These are the activations of a small neural network, seen along a few directions. Each row is one input.
In each table, some parts of the input vary, and every possible input appears once, in random order.
Descriptions start from the smaller parts, as in this example, which fits no table here: one of 5 places around a ring, together with either a single point or (one of 2 separate values, together with one of 4 places along a line) or one of 11 places around a ring.
Shared parts are said once, and a part with two or three values counts as separate values.
In the rows, 128 means zero.

Other details of the inputs vary at random and push rows far along two fixed directions, the same in every table; ignore that.

Rows:
x1: [146 114 121 150 148 141 139 119 131 178 120  96 114]
x2: [121 117  75 137 113 135 111 130 117 133 128 162 158]
x3: [100 145 151 104  96 123 131 137 110  49 137 158 133]
x4: [119 119 111 127 104 134 114 129 123 105 123 142 137]
x5: [130 110 118 120 111 111 108 115 141 103 118 133 133]
x6: [143 163 242 136 181 106 148 172 139 146 175  65  93]
x7: [129 103  78 123 125 113 101 107 145 131 115 151 146]
x8: [140 121 138 141 157 121 142 116 135 166 119  93 114]
x9: [136 130 109 142 146 158 158 120 120 172 139 121 138]
x10: [126 121  43 124 118 155 116 125 129 159 110 168 145]
x11: [136  99 120 152 152 120 119 106 131 175 131 106 131]
x12: [121 130  72 130 111 153 132 134 125 142 119 163 148]
x13: [135 114 141 159 131 137 138 131 115 152 144  97 137]
x14: [129 120 136 109 132 107 120 103 134 110 131 123 134]
x15: [126 163 160  97 108 119  96 194 152  65 133 164 117]
x16: [141 124  64 109 135 131 125  98 138 139 119 156 136]
x17: [131 115  45 124 125 142 110 116 137 154 105 168 138]
x18: [146 120 114 137 161 138 145 104 126 179 128 108 119]
x19: [106 130 151 104  78 107 109 132 127  46 117 155 121]
x20: [137 130 121 158 132 157 154 129 123 174 134 108 133]
x21: [120 169 160  96 113 109  97 189 146  67 132 173 125]
x22: [128 143 207 156 141 135 165 136 115 145 133  67  99]
x23: [136 133 139 137 152 144 157 116 116 164 136 103 123]
x24: [137 111 146 138 156 118 133 100 125 156 140  95 129]
x25: [ 97 138 148 107  88 110 113 141 113  59 121 156 130]
x26: [121 147 214 122 119 105 152 138 128  75 116  91  90]
x27: [119 129 131 118 126 126 124 118 115 112 135 132 138]
Description of these inputs: one of 3 separate values, together with either a single point or (one of 2 separate values, together with one of 4 places along a line).
Changing only the choice among 3 separate values turns x12 into x9. The same change can be made to x2. Which row results? -> x3
Change only the choice among 2 separate values in x23. List by row number the other rows that result. -> x27
Change only the choice among 3 separate values in x23. List by row number the other rows that result. -> x10, x22

Rows:
x28: [147 108 157 164 167 126 131 120 132 186 151  74 126]
x29: [131 154 151 116 128 139 149 140 125 109 141 129 122]
x30: [100 135 144 116 104 118 140 125 110  82 125 138 128]
x31: [149 111  87 135 167 129 112 118 136 186 137 126 130]
x32: [124 139 179 116 133 110 124 137 131 101 137 109 102]
x33: [134 123 122 142 137 124 121 137 129 152 139 131 145]
x34: [128 131 183 135 132 113 128 135 125 101 139 101 120]
x35: [124 137 186 143 133 132 144 141 126 131 123  96 102]
x36: [132 107 125 157 144 139 150 106 118 175 141  91 129]
x37: [103 145 112 105  94 134 113 148 126  79 102 177 124]
x38: [127 139   7  99 121 164 106 130 135 137 124 213 161]
x39: [112 144 118 100 104 116 109 153 137  79 116 176 129]
x40: [143 113  90 129 153 126 123 102 133 178 119 123 136]
x41: [116 120 144 118 113 124 128 114 123 104 129 128 132]
x42: [133 124 106 129 115 127 114 143 135 121 130 144 145]
x43: [149 114 119 149 160 134 128 136 146 191 135 102 130]
x44: [126 132 204 143 148 102 137 133 120 121 146  93 116]
x45: [106 143 119 109 106 120 131 121 128  85 105 156 126]
x46: [116 123 187 129 135 112 143 116 112 113 132 101 123]
x47: [138 115  63 138 136 144 129 101 142 172 115 138 137]
x48: [118 155  85  96 108 152 119 139 133  99 131 182 140]
x49: [115 141 110  90  96 117 110 117 138  76 108 167 130]
x50: [133 136 154 114 125 113 134 116 129 108 120 114 114]
x51: [145 109  67 144 135 142 108 130 142 179 137 140 157]
x52: [148 116 116 150 144 146 136 131 131 171 120 112 121]
x53: [128 142 195 123 127 111 140 155 134  97 131 105 107]
x54: [133 121 113 151 137 138 130 129 112 171 130 116 139]
x55: [120 141 158 121 111 118 147 123 127  87 115 125 109]
x56: [147 112 105 159 138 146 131 126 119 180 131 107 136]
x57: [123 123 177 126 124 119 140 120 117 100 130 104 122]
x58: [133 112 129 145 133 131 150 112 117 145 134 104 129]
x59: [122 127 115 138 109 140 120 134 118 132 128 132 133]
x60: [124 133  98  96 108 118  99 135 138  76 120 167 124]
Changing only one part turns x38 into x48. The same change can be made to x39. Which row results? -> x43
What is each input in this table made of? -> one of 3 separate values, together with either a single point or (one of 2 separate values, together with one of 5 places around a ring)
Change only the place on the ring of 5 in x30. List by row number the other rows that result. -> x33, x44, x46, x54
Change only the choice among 3 separate values in x40. List by row number the other rows that result. -> x49, x50
Which other rows agree with x34 in the choice among 3 separate values? List them by row number. -> x29, x42, x50, x52, x53, x55, x56, x57, x58, x60
